A small network was shown many inputs. Here are its activations along a few directions, one row for each input.
In each table, some parts of the input vary, and every possible input appears once, in random order.
Descriptions start from the smaller parts, as in this example, which fits no table here: one of 8 places around a ring, together with either a single point or (one of 2 separate values, together with one of 4 places along a line) or one of 9 places along a line.
Shared parts are said once, and a part with two or three values counts as separate values.
In the rows, zero is written as 128.

Table:
row 1: [169 132  93 137  60 118  31 118 142 130 145  59]
row 2: [ 92 117 104 142 147 109 103 151 128 105 144 161]
row 3: [111 123 106 132 135 115  95 151 134 105 145 149]
row 4: [123 146 126 126 147  83 101 144 127 115 127 178]
row 5: [139 125 147 118 126 150 169 115 123 147 116 118]
row 6: [124 132 110 128 131 100  90 150 129 115 131 155]
row 7: [185 128 126 125  57 171 112  78 138 160 129  20]
row 8: [120 132 158 128 155 144 188 122 117 136 109 148]
row 9: [104 138 121 139 161  95 109 155 123 104 125 185]
row 10: [127 117 140 118 133 162 174 121 130 136 127 107]
row 11: [109 110 142 130 143 158 185 120 122 139 128 120]
row 12: [134 137 164 114 140 131 180 111 123 144 110 138]
- Changing only one part turns row 1 into row 7. The same change can be made to row 4. Which row results? => row 12
- What is each input in this table made of? => one of 2 separate values, together with either a single point or one of 5 places around a ring
- A walk changes only the place on the ring of 5. It starts at row 11 and steps to row 8. List the rest of the walk in order. => row 12, row 5, row 10
- Which other rows does row 8 become when the choice among 2 separate values takes its other values? List them by row number. => row 9
